A small network was shown many inputs. Here are its activations along a few directions, one row for each input.
Each table varies a few parts of the input and shows all the possible inputs, shuffled.
Descriptions start from the smaller parts, as in this example, which fits no table here: one of 4 places along a line, together with either a single point or one of 9 places around a ring or (one of 2 separate values, together with one of 5 places around a ring).
Shared parts are said once, and a part with two or three values counts as separate values.

Table:
r1: [ 18  -4   0   5 -11  13  10   8   2 -13  20 -12 -12]
r2: [ 11  -2  -1  10   0   8  14   3   1 -20  21 -15 -13]
r3: [ -8  -6   8  10 -16  -2 -14   4   0   1  18  -8 -20]
r4: [ -6   8  -7   5  -7   5   4  15  -8   6 -15  18  21]
r5: [-17   4   3   0 -21  -4 -26  -1  -8  12  -6   4   8]
r6: [-13  11 -12   1   6   6   3   5 -10   3 -16  10  24]
r7: [-15  -3   3   7  -3  -2 -14  -5  -3  -2  18 -16 -16]
r8: [ 10   8 -16   5   3   8  30   8  -3 -19  -5   2   8]
r9: [ 13 -38  36 -39  68 -45  11 -24  24  46 -20  21 -15]
r10: [ 18  11 -14   2  -4  11  20   4   4 -19  -6   2   7]
r11: [-24   4   6  13 -13 -13 -18  -1  -8   1  -5   4   3]
r12: [ 19   1   1   7  -7  12   5  -1   8 -20  19 -15 -14]
r13: [ 17   7 -15   0  -8  12  26  13  -2 -12  -6   6   9]
r14: [ -6  -2   7  12 -12  -2 -18  -4   6  -6  17 -11 -21]
r15: [-15   6   6  10 -19  -9 -26  -4   0   0  -6   4   2]
r16: [ -5  14 -10  -2  -1   9  -5   2  -3   2 -16   9  22]
r17: [ -6   0   4   4  -9   2 -22  -9   4  -2  16 -15 -17]
r18: [ -6   9 -11  -3  -5  10   0  10  -9   9 -16  14  25]
r19: [ 18  -2  -4  -3  -8  17   6   3   1  -9  19 -16  -8]
r20: [-24   5   2   5 -11  -9 -22  -5  -9   5  -6   0   7]
r21: [ 11 -43  36 -41  65 -44  16 -16  17  53 -20  26 -13]
r22: [-17   2   7   8 -24  -9 -22   4  -7   8  -6   8   4]
r23: [ -4  13  -6   6  -3   5  -1   7  -2  -2 -15  13  18]
r24: [ -8  -4   4   2 -14   3 -18  -1  -2   5  18 -13 -16]
r25: [  4 -41  37 -36  75 -48  20 -20  17  47 -20  22 -14]
r26: [ 18  13 -18  -6  -1  16  16  -1   3 -15  -7  -2  11]
r27: [-13   9  -8   9   3   1   8  10  -9  -1 -15  14  20]
r28: [ 11  -1  -4   2   2  13   9  -2  -1 -16  20 -20  -9]
r29: [-15   8   3   2 -17  -5 -30  -8  -1   4  -7   0   6]
r30: [ 17   8 -19  -8  -5  17  22   8  -3  -8  -7   1  13]
r31: [-15  -5   7  15  -5  -6 -10  -1  -2  -6  19 -12 -21]
r32: [ 19   2  -3   0  -4  17   1  -5   6 -16  18 -19 -10]
r33: [ 10  10 -20  -3   5  12  25   3  -4 -15  -6  -2  12]
Question: The inputs of r15 and r22 match in every part but one. If r14 is changed in the same way as r15 into r22, which row does it become?
Answer: r3
Question: What is each input in this table made of?
Answer: one of 3 separate values, together with either a single point or (one of 2 separate values, together with one of 5 places around a ring)
Question: Change only the choice among 2 separate values in r32. List by row number the other rows that result.
Answer: r12
Question: Which other rows agree with r28 in the choice among 3 separate values? List them by row number.
Answer: r2, r6, r7, r8, r11, r20, r25, r27, r31, r33

Table:
r34: [-31   4   3  12 -20  -6 -25   8 -14  13  -5   8   9]
r35: [ 15  12 -21   5  13  18  36   5  -1 -29   2  -7   8]
r36: [ -9 -12  19  14 -18 -11 -20   0   2   0  24 -11 -30]
r37: [ -6  25 -19   2 -18  12  -8   3  -7  -7 -25  12  32]
r38: [ 24  -3  -2  -9   2  15   2 -11  11 -12  23 -24 -18]
r39: [  7 -46  41 -49  88 -58  21 -23  21  64 -37  37  -5]
r40: [ 29  -8  -1  -9  -4  16  13   2   7  -7  21 -15 -16]
r41: [-14  -8  18  14 -12 -12 -31 -13   6  -5  26 -20 -32]
r42: [  0  20 -19   3 -24  13   3  16 -10  -2 -27  21  34]
r43: [ 21   7 -21   6   7  19  47  17  -5 -24   0   2  10]
r44: [-37   9   2  11 -14  -7 -37  -6 -11   7  -3  -2   7]
Question: What is each input in this table made of?
Answer: either a single point or (one of 2 separate values, together with one of 5 places around a ring)
Question: Change only the choice among 2 separate values in r35. List by row number the other rows that result.
Answer: r43

Table:
r45: [  5   5  -7 -11  14   3  16   7  -3  11 -25  20  27]
r46: [ 25  -5  -5 -18  16   4  25  -1   7   1  -5   2   2]
r47: [  9  -3  -7  -9  19  -2  31   6  -2   2 -14  12  11]
r48: [ -4 -15  21   5   1 -11 -18  -7   7   5  23 -12 -28]
r49: [ -5 -12  16  -4  -8 -11 -24 -11   5  10  14 -12 -21]
r50: [-15  -7  13   2   3 -11 -22 -11   2   8  11 -10 -14]
r51: [-20  -2  13   5  -7 -18 -27  -8   2  10  -3   3  -6]
r52: [ 11   4  -7  -8  16  -2  22   1   3   0 -23  16  18]
r53: [ -3  56 -53  51 -91  67 -11  29 -25 -72  29 -33  19]
r54: [27 -8 -1 -9 25  5 32  3 10 -4  3  2 -5]
r55: [-21  -9  14   5  -4 -18 -18  -4  -4  12   6  -1 -13]
r56: [ 15  -1  -8 -12  26   5  27  -2   3  -2  -9   4   9]
r57: [-26  -2  12   3  -9 -12 -33  -2  -4  21  -6   8   2]
Question: What is each input in this table made of?
Answer: either a single point or (one of 2 separate values, together with one of 6 places along a line)

Table:
r58: [-2  4 -7  3 -8  5 -3  2 -3 -7  5 -2  1]
r59: [ -3   3  -2   3 -11   4  -4   2  -4  -3   7  -9  -2]
r60: [ 13   9 -12  -2   2  13  14   4   1 -10  -4   0  10]
r61: [ 3  4 -9  3 -5 10  6  3 -2 -7 -1 -1  1]
r62: [ 1  7 -9  4 -2 10  8  7 -5 -7 -2  1 10]
r63: [ -8   2   4   7 -17   2 -20   0  -2   1   7  -4  -4]
r64: [ 4  4 -3  7 -7  5  4  6 -1 -8  4 -1  0]
r65: [ -9   6  -1   7 -13  -2 -12   0  -1  -3   4  -5  -4]
r66: [  8   6  -9   1  -4   8  13   3  -3 -10  -6   1  10]
r67: [  5 -46  42 -43  78 -54  13 -23  21  58 -25  28 -14]
r68: [-12   1   5  11 -12  -1 -20  -4  -2  -4  11  -9  -8]
Question: What is each input in this table made of?
Answer: either a single point or one of 10 places along a line
Question: Start at r60 and move only the place on the line of 10, one step at a time. The first step leads to r66. Which rows follow, in order?
Answer: r62, r61, r64, r58, r59, r65, r63, r68

Table:
r69: [-17   6  -3  20 -11   6 -11   3  -2  -7   2  -4  -1]
r70: [ 15   7 -18  -2   1  13  16  -3   0 -20   0  -8  13]
r71: [-23   8   0   6 -34  -4 -38  -2  -5   8   2  -5  -3]
r72: [ -7   5  -1  12  -8  12 -15  -3   1  -7  10 -16  -2]
r73: [ -9   9  -4  12 -13   5   0   1 -10 -14  -4  -1   1]
r74: [ -4   7 -18   5   0  14  13   9  -9  -9  -2   6   6]
r75: [-16  -1   3   6 -27   0 -32  -7  -5   0  19 -22 -15]
r76: [  6 -56  52 -53  93 -60  14 -32  24  68 -23  25 -16]
r77: [-25   5   4  22 -18  -6 -18   7 -11  -8  12  -3  -2]
r78: [ 19  -4  -1   5 -14  14   6   6   3 -11  12  -4  -7]
r79: [-27   0   1  14 -30  -6 -27  -1  -8   0  11 -10 -14]
r80: [  0 -48  49 -53  87 -66   6 -24  24  74 -42  41  -6]
r81: [  7   6 -16  -4   2  21   8   3  -6  -9   7  -6   5]
r82: [  5   6  -6   2 -18  12  -4   8  -5   0 -11  12  18]
r83: [ 24   8 -12  -2   1  14  32  14   4 -14   5  -6   1]
r84: [  6  10 -17   4   1  10  34  17  -7 -10  -9   4  16]
r85: [-13  14  -4  12 -15   8 -22   2   1   0  -7   1  10]
r86: [-21  13   3  14 -23  -4 -29   6  -8  -1   4   2   9]
r87: [ -5  17  -4   4 -17   7 -11   0  -7  -7 -12   4  12]
r88: [-15   4   6  14 -15   0 -22   1  -8  -8  21 -15  -3]
r89: [ 10  18 -18  -5  -4  12  23  16  -4  -3 -18   9  26]
r90: [  2   8  -2   4 -10  11  -4  -5  -7 -14   5 -13   0]
r91: [  1  -2  -6  10 -14  10   7   9  -8  -7  -2   7   7]
r92: [  1   4   1  15 -11  10 -12   0   9 -11  16 -14 -16]
r93: [ -3 -55  48 -44  92 -68  17 -25  19  68 -33  37 -17]
r94: [ 12  -3  -4   2 -11  16   3   4  -5  -7   6  -5   6]
r95: [ 15 -57  54 -49  91 -63  18 -29  31  65 -17  27 -30]
r96: [ -9  -2   5   8 -30  -2 -28  -4   3  -4  25 -21 -29]
r97: [  8  16 -21  -1  -6   9  10   2   0 -13 -17   9  24]
r98: [ 14   5 -13  -1   0  19  12   6   2 -13  13  -5  -8]
r99: [ -8   3   9  17 -18  -2 -19   4   0 -12  27 -14 -17]
r100: [  5   9 -20   7  -2   7  21   3  -3 -20  -8   4  14]
r101: [  9   7   1   6 -13   9  -1  -2   1 -18  11 -12 -13]
r102: [ 23   6 -15   1  -1  11  20   0   8 -24   6  -6  -1]
r103: [ 17   9 -15  -5   3  16  29  11  -4 -10  -1  -8  15]
r104: [  0  15 -18  -3  -5  16   2   8  -6  -2 -10  11  17]
Question: What is each input in this table made of?
Answer: one of 4 places along a line, together with either a single point or one of 8 places along a line
Question: The inputs of r82 and r94 match in every part but the place on the line of 4. If r86 is changed in the same way as r82 into r94, which row does it become?
Answer: r88
Question: Change only the place on the line of 8 in r102. List by row number the other rows that result.
Answer: r78, r83, r92, r96, r98, r99, r101
Question: Start at r98 and move only the place on the line of 4, one step at a time. The first step leads to r81. Which rows follow, in order?
Answer: r74, r104

Table:
r105: [-21   6   2  10 -21  -2 -27   0  -7   4  -2   1   3]
r106: [ -2  -5   8   7 -10   1 -13  -4   2  -4  20 -16 -19]
r107: [  2  13 -16   0  -6  12  10   8  -7  -5 -16  11  23]
r108: [ -5  -3   6   8 -11  -1 -16  -5   1  -6  19 -14 -17]
r109: [ -8  -1   6   9 -15  -2 -17  -1   0  -2  13  -9 -13]
r110: [  1  12 -15   3  -3  10  14   9  -7  -7 -14   9  21]
r111: [-11   2   5  10 -15  -1 -20  -3  -1  -3  10  -8 -10]
r112: [ -7 -43  45 -34  60 -54  -6 -24  16  55 -15  20 -20]
r113: [-14   3   4   8 -16  -3 -21  -2  -3   0   7  -7  -5]
r114: [-17   5   3   9 -17  -2 -25   0  -4   2   4  -3  -1]
r115: [ 21   1  -9  -3   5  15  23   5   3 -13   6  -7   0]
r116: [ 18   3 -11  -1   4  13  21   3   1 -15   4  -5   3]
r117: [  6  12 -14   0  -2  12  13   8  -4  -7 -10   6  18]
r118: [-22   5   3  12 -18  -4 -23   1  -7   2   1   0   1]
r119: [ 15   5 -11  -1   0  11  20   7   0 -12  -1   1   7]
r120: [ -8  -2   5   7 -12   0 -16  -3   0  -3  16 -12 -15]
r121: [ 12   9 -12   0   0  12  17   5  -1 -12  -5   1  10]
r122: [ 15   5 -13  -2   3  13  21   5   0 -12   1  -2   4]
r123: [  9  10 -14  -1  -1  11  16   6  -3  -9  -8   2  14]
r124: [ 14 -37  29 -41  76 -42  28 -16  20  48 -31  31  -3]
Question: The inputs of r122 and r120 match in every part but one. If r117 is changed in the same way as r122 into r120, which row does it become?
Answer: r114
Question: What is each input in this table made of?
Answer: one of 2 separate values, together with either a single point or one of 9 places along a line
Question: Change only the choice among 2 separate values in r112. List by row number the other rows that result.
Answer: r124
Question: Change only the choice among 2 separate values in r110. List by row number the other rows that result.
Answer: r118
